A small network was shown many inputs. Here are its activations along a few directions, one row for each input.
Each table varies a few parts of the input and shows all the possible inputs, shuffled.
A made-up example of a description, with smaller parts first: values(2) and (point or line(11) or (line(6) and ring(8))).
Shared parts are said once, and a part with two or three values counts as separate values.

Other details of the inputs shift rows strongly along two fixed directions, in all tables alike. That doesn't count.
These rows show it; all are for the same input, with only those details redrawn:
[-26  62  12 -89  -6  11  -1   0  31  39   5  12 -15 -15]
[-22  54   6 -69  -1   5  -5  -2  29  28   5  11 -10  -8]
[ -2  -4  -5  -4   0 -18  12  21   8  -6  16   8  10   4]
[-15 -57  18 -18 -33  -8  84  76 -28   7  32  19  20 -22]
[ 11   6 -21  31  22 -30 -24  -7  21 -28  13   1  12  22]
[-11 -62  10  -2 -29 -15  78  73 -27  -4  32  17  24 -16]
[  4   7 -11   8  13 -22  -9   3  17 -15  14   5  10  12]
[  1  27 -13  -4  17 -18 -23  -9  27  -8  10   3   4  14]

Rows:
x1: [  8 -43 -15  31  -3 -18  33  20  -8 -11  24  -5  22  19]
x2: [ 27 -34  -2  31  11   8  19  15 -33 -18  -2  -4  30   2]
x3: [ 16 -21 -16  58  13  -1 -38 -33  -6 -10   1 -11 -21  24]
x4: [-20 -98  26  35 -41   3  77  51 -32  -9   6   3   0 -18]
x5: [-13  41   7 -60  13  12 -26 -18  15  39  10  11  -3 -13]
x6: [ 17  22  -6  -1  32   5 -25  -4  -5 -14 -14  -1   8  -2]
x7: [  0  62  -8 -51  29  16 -72 -49  49  14  -8  -4 -19   8]
x8: [ 11  83  -1 -42  41  21 -57 -48  14  19 -20  -2   0  -2]
x9: [ 10 -13 -30  99  17 -46 -34 -37  17 -48 -16 -27 -12  47]
x10: [ -8   8  28 -57 -10  28  35  36 -24  20  -3  15  11 -36]
x11: [  3 -19   7  -7   3  -7  -5  20  -2  -5  19  14  16  -9]
x12: [-23 -87  31  12 -48  -1  75  57 -45  11   6   6  -6 -23]
x13: [ 40 -41 -20  69  30  -9 -10  10 -16 -55  -8 -10  26  19]
x14: [ 10  72 -32   4  49 -23 -74 -64  44  -3   1 -10   1  35]
x15: [ -7 -33  21 -29 -17  -1  31  38 -24  20  30  25  21 -23]
x16: [ 13 -43 -23  99  -5 -32  -6 -27  18 -59 -15 -20  -2  38]
x17: [  1 -35   8 -14  -7   8  17  18 -12  14  22   7  17  -5]
x18: [ -3 -24  19 -12 -27  31  48  23 -40  23 -26  -6 -16 -28]
x19: [-15 -16  -8 -16  -1  -7  40  34 -10  12  17   5   7  -2]
x20: [-32  -7  26 -66 -44  42  36  13 -24  59   1   0 -36 -35]
x21: [ -6  51  -1  46 -23 -41 -39 -30  24 -16  -8   7  -5  -3]
x22: [  7  61  -6 -38  29  10 -81 -54  52   5  -5  -1 -10  13]
x23: [ 40 -17 -28  91  25  -1 -39 -36 -25 -41 -26 -27  -6  25]
x24: [ -5 -25 -12  68   0 -22   8 -16  18 -34 -11 -18 -12  26]
x25: [-17  12  31 -32 -22  30  28   6 -25  24 -35  -6 -23 -28]
x26: [  4   6   9 -29  -1   8 -23 -12  11  14  16  10  10  -2]
x27: [ -8  25  35   7 -45  -1  14  17 -28   4 -19  18   6 -46]
x28: [-23  12  -4 -55 -10  18  32  15   9  32  10   0  -9  -2]
x29: [-10 -62  16 -13 -43  -3  85  61 -29  11  35  14  24 -12]
x30: [-42  44  13 -80 -36  25  27 -10  15  63 -16  -9 -49 -18]
x31: [-22  59  33 -73 -24  53  -1 -34  13  31 -50  -6 -34 -30]
x32: [ 10  74 -10 -43  38  34 -54 -46  22  13 -29 -12 -10   6]
x33: [ 26 -47  -5  71   3  12  14   5 -46 -21 -11 -13  -5   9]
x34: [ 16  -5 -24  18  31  -4 -44 -22  17 -14   5  -7   5  23]
x35: [ 20 -53 -21  61   3 -31  13  22   3 -45  20  -3  25  27]
x36: [  5  23 -25  12  31 -23 -30 -15  26 -17   6  -5   1  22]
x37: [-24  26  -2 -39 -26  21  17 -16   1  41  -7 -14 -42  -4]
x38: [ 15 -13  15  -3   2   6  22  26 -36  -2   4  14  29 -17]
x39: [ 12  19  13 -34   5  27  -4   4  -2   1 -13   3   7 -13]
x40: [ 12   1   0  56  17   8 -20 -33   1 -34 -39 -19  -9  10]
x41: [ -9 -12  -6 -17  -6  -2  26  23   9   0  12  -2   1   5]
x42: [  0 -24 -13  43  -8  -2  16  -6 -12   0   7 -15 -24  21]
x43: [ 17  33 -14   1  41   8 -34 -17  -4  -9 -16  -6   8   4]
x44: [ 17 -19 -22  58  12 -16 -44 -36   8 -15 -13 -14 -16  23]
x45: [ 37 -20  -5  45  18  -2 -14  -4 -20 -34  -2  -3  33  11]
x46: [ -3   6  15  52 -33 -33 -27  -4  -2 -16   1  18   6 -20]
x47: [-13 -10  10 -25 -16 -12  40  32 -11  16  28  15  16  -9]
x48: [-12  43  -5 -54  23  11 -35 -16  19  28   1   6  -8  -4]
x49: [ 25 -12 -29  64  30 -43 -31  -6  18 -47  14  -2  20  34]
x50: [ -5 -20   4 -19   4  -3   7  26  -6   4  16  12   7 -12]
x51: [-39  38  33 -78 -36  41  -4 -33  28  42 -27   3 -38 -26]
Question: The inputs of x10 and x49 match in every part but one. If x23 is changed in the same way as x10 into x49, which row does it become?
Answer: x37
Question: The inputs of x4 and x24 match in every part but one. If x17 is changed in the same way as x4 into x24, which row does it become?
Answer: x1
Question: Describe the family of inputs behind these rows.
Answer: values(3) and (point or line(6) or (values(2) and ring(5)))
Question: Which other rows does x40 become when the line(6) part takes its other values? List them by row number.
Answer: x18, x23, x25, x31, x33

Rows:
x52: [ -8  26 -13 -13  14  17 -10 -21  15   8 -22 -18 -25  11]
x53: [ -7 -85   9  27 -22   2  61  33 -27  -5  13  -4   2   7]
x54: [ 14   9 -21  56  28 -19 -35 -32  23 -48 -20 -17 -11  26]
x55: [ 10  50 -21  11  31  10 -50 -62  31 -16 -28 -30 -20  34]
x56: [-33   2  29 -57 -43  10  42  20  -9  54  19  15 -17 -30]
x57: [-19  24  -2 -47 -16  18  -6 -19  12  42   8  -4 -29  -3]
x58: [-20  27  12 -16 -30  -5 -21 -19  24   8   2   4 -14  -7]
x59: [ 26  34  -1  30  23  -4 -62 -31  13 -24 -16   5  10   0]
x60: [ 30  78 -29 -41  80 -14 -91 -37  55 -14  25  14  36  26]
x61: [-18  23  28 -95 -10  55  23  15 -15  46 -18  -3 -16 -34]
x62: [  3  63 -10  15  16 -14 -40 -44  23   0 -14 -10 -13  17]
x63: [  4 -27 -11  60   3 -36 -13   3   0 -14  20   1   2  10]
x64: [-29  36  27 -57 -27   2  -8  -9  24  31   0   8 -21 -23]
x65: [  4 -76  10  43 -13 -13  53  68 -66 -18  16  17  31 -26]
x66: [ 32 -15 -24  95  22 -30 -25 -30  11 -63 -20 -19   9  37]
x67: [-25  17  13 -31 -18   0  40  23 -11  29  -2   4  -8 -24]
x68: [-35  -9  33 -62 -49  26  44  16  -1  36   2  13 -20 -31]
x69: [  3  11   4 -37   7  31  -3   3 -20  24  -6   2  -9  -7]
x70: [ 34 -75  -7  69  15   3  25  18 -39 -34  -3  -9  26  16]
x71: [ 25 -81  15  53 -16   4  42  37 -44 -32  -1   9  32 -10]
x72: [ 14 -17 -12  80 -11 -33   1   1   1 -43 -11  -5  16  15]
x73: [-15 -12  -6 -22  -6   3   4  -1   1  26   9  -7 -21   4]
x74: [ 17  -3 -39  65  43 -18 -69 -56  33 -39 -11 -22 -13  53]
x75: [ 22 -61 -34  33  28 -53   6  45  15 -35  67  21  61  32]
x76: [-11 -75   7  47 -43 -26  76  67 -34 -25   8  12  19 -17]
x77: [ 20  41  -9   7  37   9 -71 -43  20 -15 -28  -6  -1   1]
x78: [-11  57 -11 -35   5  18  -8 -34  16  28 -16 -10 -27   4]
x79: [ 16  15   1 -17   8  23 -14 -14 -15  15  -5  -3   0  -2]
x80: [  7 -44  -4  45  -6 -13  -1   7   7 -28   0  -2  -3  12]
x81: [-26   2  12 -59 -27  25  55  33 -16  44   1   0 -24 -20]
x82: [ -24   76    0 -122   17    2    8   21   42   38   28   19   14   -8]
x83: [ -3 -30  28 -11 -29  15  53  46 -51  17  11  16  19 -37]
x84: [  5  17  26 -13 -12   5  -5  -3 -16   5 -10  10  15 -24]
Question: The inputs of x62 and x83 match in every part but one. If x67 is changed in the same way as x62 into x83, which row does it become?
Answer: x65
Question: Describe the family of inputs behind these rows.
Answer: values(3) and (point or (values(2) and ring(5)))
Question: Which other rows does x56 become when the ring(5) part takes its other values? List them by row number.
Answer: x53, x57, x58, x68
Question: Start at x64 and move only the ring(5) part, one step at a time. The first step leads to x63. Which rows follow, in order?
Answer: x73, x74, x80
